A small network was shown many inputs. Here are its activations along a few directions, one row for each input.
Each table varies a few parts of the input and shows all the possible inputs, shuffled.
Descriptions start from the smaller parts, as in this example, which fits no table here: one of 2 separate values, together with either a single point or one of 11 places around a ring or (one of 4 places along a line, together with one of 5 places around a ring).
Shared parts are said once, and a part with two or three values counts as separate values.

Other details of the inputs shift rows strongly along two fixed directions, in all tables alike. That doesn't count.

Table:
row 1: [  8  20  13   4   4   5  23  -6   5   7  49  -5 -21 -14   5  22  25]
row 2: [ 0  3  4  5  5 -3  1 -3 -2 -5 14 -4 -1 -3  5  9  5]
row 3: [  1  -2  -3  -5   3  11   6  -5   6   0  -3  14   0   2  -1 -20 -14]
row 4: [  1  -3  -4  -5   1   9   5   1   7   0  -2  19   2   3  -2 -23 -10]
row 5: [ -4  -6   5  12  -5 -18 -16   8 -12  -2 -14 -28   8   6   2  28  12]
row 6: [-16 -10  -5   2  -4 -12 -13   6  -8  -4 -22 -11  19   6   3   3  -9]
row 7: [-21  -7 -11  -1   1   3   0  -2   5  -5  -4  14  22   8   4 -27 -26]
row 8: [ -3  -7  -9  -7   2   8   1   0   4   0 -13  19   9   8   0 -30 -21]
row 9: [  8  -5   1   6  -5 -10 -14   6 -13   5 -22 -23  -9   2  -5  25  11]
row 10: [ -2  -1  -4  -9   1   9   5  -6   8   0  -4  16   0  -2  -4 -19 -12]
row 11: [ 22  18  14  -2   2  10  19  -5   8   8  37   2 -28 -16  -4  18  29]
row 12: [ -4  -3   1   8  -6 -19 -18   8 -14  -3 -15 -28   4   2   2  28  10]
row 13: [ 5 -1 -2 -3  0  1  0  3 -3  5 -7  1 -5  1 -1 -2  0]
row 14: [-2  4  3  2  4 -4  2 -2 -4 -3 12 -4 -1 -6  4 10  5]
row 15: [ 14  12   8  -6   4  18  20  -8  15   3  32  20 -15  -9  -3 -10   8]
row 16: [ -3  -4   2  11  -6 -18 -19   7 -13  -5 -14 -28   5   6   3  27  10]
row 17: [  0  -2  -3  -6   2  10   4  -7  10  -2  -2  17   1   1  -4 -21 -12]
row 18: [ -5  -9  -9  -5  -4   0  -6   6  -1   0 -21  10   8   5  -4 -17 -13]
Each input here is: one of 2 separate values, together with either one of 4 places along a line or one of 5 places around a ring.
- Changing only the choice among 2 separate values turns row 16 into row 12. The same change can be made to row 8. Which row results? => row 13
- Which other rows does row 9 become when the place on the ring of 5 takes its other values? List them by row number. => row 10, row 11, row 13, row 18
- Which other rows does row 1 become when the place on the line of 4 takes its other values? List them by row number. => row 6, row 12, row 14

Table:
row 19: [ 25  17  18   3   7  10  24 -14   3  15  34 -11 -46 -21  -9  34  33]
row 20: [-14   3 -14 -23  -5   4   7   5   1   0  -8  19  12  -9   6 -26 -22]
row 21: [  0  -2 -10   0   2  10   8   0   2   8  -2  16  -6  12   2 -26 -17]
row 22: [  4  -9  -8  13 -10 -11 -21  14 -10  11 -29 -20   3  22  -8   9   5]
row 23: [  9  -8  -3   7  -7 -14 -19  14 -20  10 -38 -30  -4  18   3  20   4]
row 24: [ -3  -7  -5  -3  -6  11   5   6  12   5 -12  17  10  20   0 -34 -16]
row 25: [ -2  -1  -5 -17   9   8  13   1   0   0   3  30  11  -3  10 -31 -19]
row 26: [ -7 -10  -1 -12   4   9   1  -6  15 -13  -9  32  20   0  -3 -37 -19]
row 27: [  7  15   4  -7  -6   1   3  -7   9   0  22  -3 -14 -20 -11  18  20]
row 28: [-15 -10 -16   0 -16 -26 -26  19 -21   2 -37 -21   7   0  -6  19   2]
row 29: [-10 -12  -3  -3 -19 -21 -31  10  -5  -8 -43 -23  14  -1 -13  19   6]
row 30: [ 23  11  18   3   0  15  14 -10  17   3  23  -1 -24   1  -4   6  20]
row 31: [ 31  14  25   9   2  10  10  -5  12  -5  36  -5 -28  -8  -1  23  36]
row 32: [ -6 -10 -16   1   0   8  -7   8   4  -4 -10  25  20  16  -1 -39 -24]
row 33: [-27 -10  -6  21  -2 -31 -22  12 -25  -4 -13 -38  20  11  13  31  -1]
row 34: [ 14   4   9 -10  10   1   4  -9  -3  -5   5   5  -7 -13   4   5   5]
row 35: [-17   7   5  10  10  -6   6 -16  -1 -12  29 -10   3  -7  13  13  -4]
row 36: [  5   0  -3 -12   7  18   7 -15   9  -2  -9  19  -2   6   4 -32 -28]
row 37: [ 34  20  19  10   3  12  13 -14  11  10  40 -12 -40  -6  -7  29  36]
row 38: [  4   0   2  -1   0  15  11   7  14  -4  14  26   5   9   4 -31  -6]
row 39: [ 22  27  18 -13   0   4  18 -11   3   3  39 -12 -36 -32   1  37  33]
row 40: [ 22  16  22   4  -3  10  30   5   9  23  37 -10 -33 -11  -5  30  43]
row 41: [ -2 -11 -12   0   4  10 -13  -6   9 -13 -15  23  17  10  -6 -37 -27]
row 42: [ 15   9  10 -10   7  14  19 -13   4  10   9   1 -22 -15  -3   8   4]
row 43: [-25   3  -2  -6  13   5  10 -19   5 -17  15   9  23  -3  20 -20 -33]
row 44: [ -9  -5 -12   2 -18 -23 -25  19 -14   6 -26 -24   9   0 -10  24  14]
row 45: [  1 -14   3   8 -10 -23 -22  22 -14   1 -31 -18  13  10  -4  21  19]
row 46: [  8   4  -3  -8   7  15  13   2   2  -3  10  23  -1   3  12 -28 -16]
row 47: [  3 -15  -2   8   0 -23 -30   4 -20  -7 -35 -20   1   0  -7  25   8]
row 48: [ 13   3   2   4   4   8   2 -12   3   2   3   0 -22   3  -4   0   0]
row 49: [ -8  -7  -9   0 -12 -23 -29   4 -16  -6 -35 -25  -1  -8 -11  27   5]
row 50: [-27 -10  -5  12  -2 -29 -21  12 -26  -6 -24 -38  29  12  19  26  -9]
row 51: [  7   4   1  -8   2   8  18   3  -4  18   0   0 -12  -5   2   3   2]
row 52: [-30 -13  -1  19 -10 -28 -23  17 -15  -8 -21 -35  35  18  11  23   1]
row 53: [  5 -17  -6  15  -3 -18 -36   5 -19 -12 -42 -22   1  11  -6  16  -2]
row 54: [-22  -8  -2  22  -3 -27 -30  -1 -14 -12 -16 -39  25   9   2  33   1]
row 55: [-12   6  -4 -17 -10   9  15   6  17   1  14  25   8  -8  -1 -25  -5]
row 56: [-10  -4 -12  -9   4  15  19  -1   4  13  -2  26  -1   0  -3 -32 -22]
row 57: [  0  -1  -6   0  -2   7   9   5   3  18  -1   5  -2   2 -10  -5   1]
row 58: [-32   3  -9   3   7   5  12  -4   9  -5  30  17  31   6  14 -27 -25]
row 59: [  1  -4  -3  -6   7   6  -2  -9   9  -7   3  23  10  -5  -7 -20  -8]
row 60: [ 18  10  11   5   6  -6  11   5 -10   8  29  -5 -25 -12   2  28  33]
row 61: [ -5  -2  -9  -8   5   8   8   3   7   1  10  33  15   1  -1 -33 -12]
row 62: [-13   8  15  10   3  -3   8 -11  10 -13  31 -12  10  -3  11  16   8]
row 63: [ 30  19  15  13   6   5  18   3  -4   7  48  -6 -40  -9   5  28  37]
row 64: [ -5  -7   0 -11   0  19  13  -9  19   2  -9  23   6   0 -10 -30 -18]
row 65: [ -6  -8  -9  -7   2  14   3 -10  12   6 -14  18   7   0 -15 -26 -21]
row 66: [  8   0  -2 -10  10  16   4 -11   7 -13  -2  24   2   0   7 -32 -25]
- Describe the family of inputs behind these rows. => one of 2 separate values, together with one of 4 places along a line, together with either a single point or one of 5 places around a ring
- Changing only the place on the line of 4 turns row 59 into row 47. The same change can be made to row 37. Which row results? => row 48
- Changing only the place on the line of 4 turns row 44 into row 28. The same change can be made to row 54. Which row results? => row 35
- Which other rows does row 40 become when the choice among 2 separate values takes its other values? List them by row number. => row 64
- Which other rows does row 26 become when the place on the ring of 5 takes its other values? List them by row number. => row 29, row 30, row 31, row 64
- Which other rows does row 33 become when the place on the line of 4 takes its other values? List them by row number. => row 50, row 52, row 58
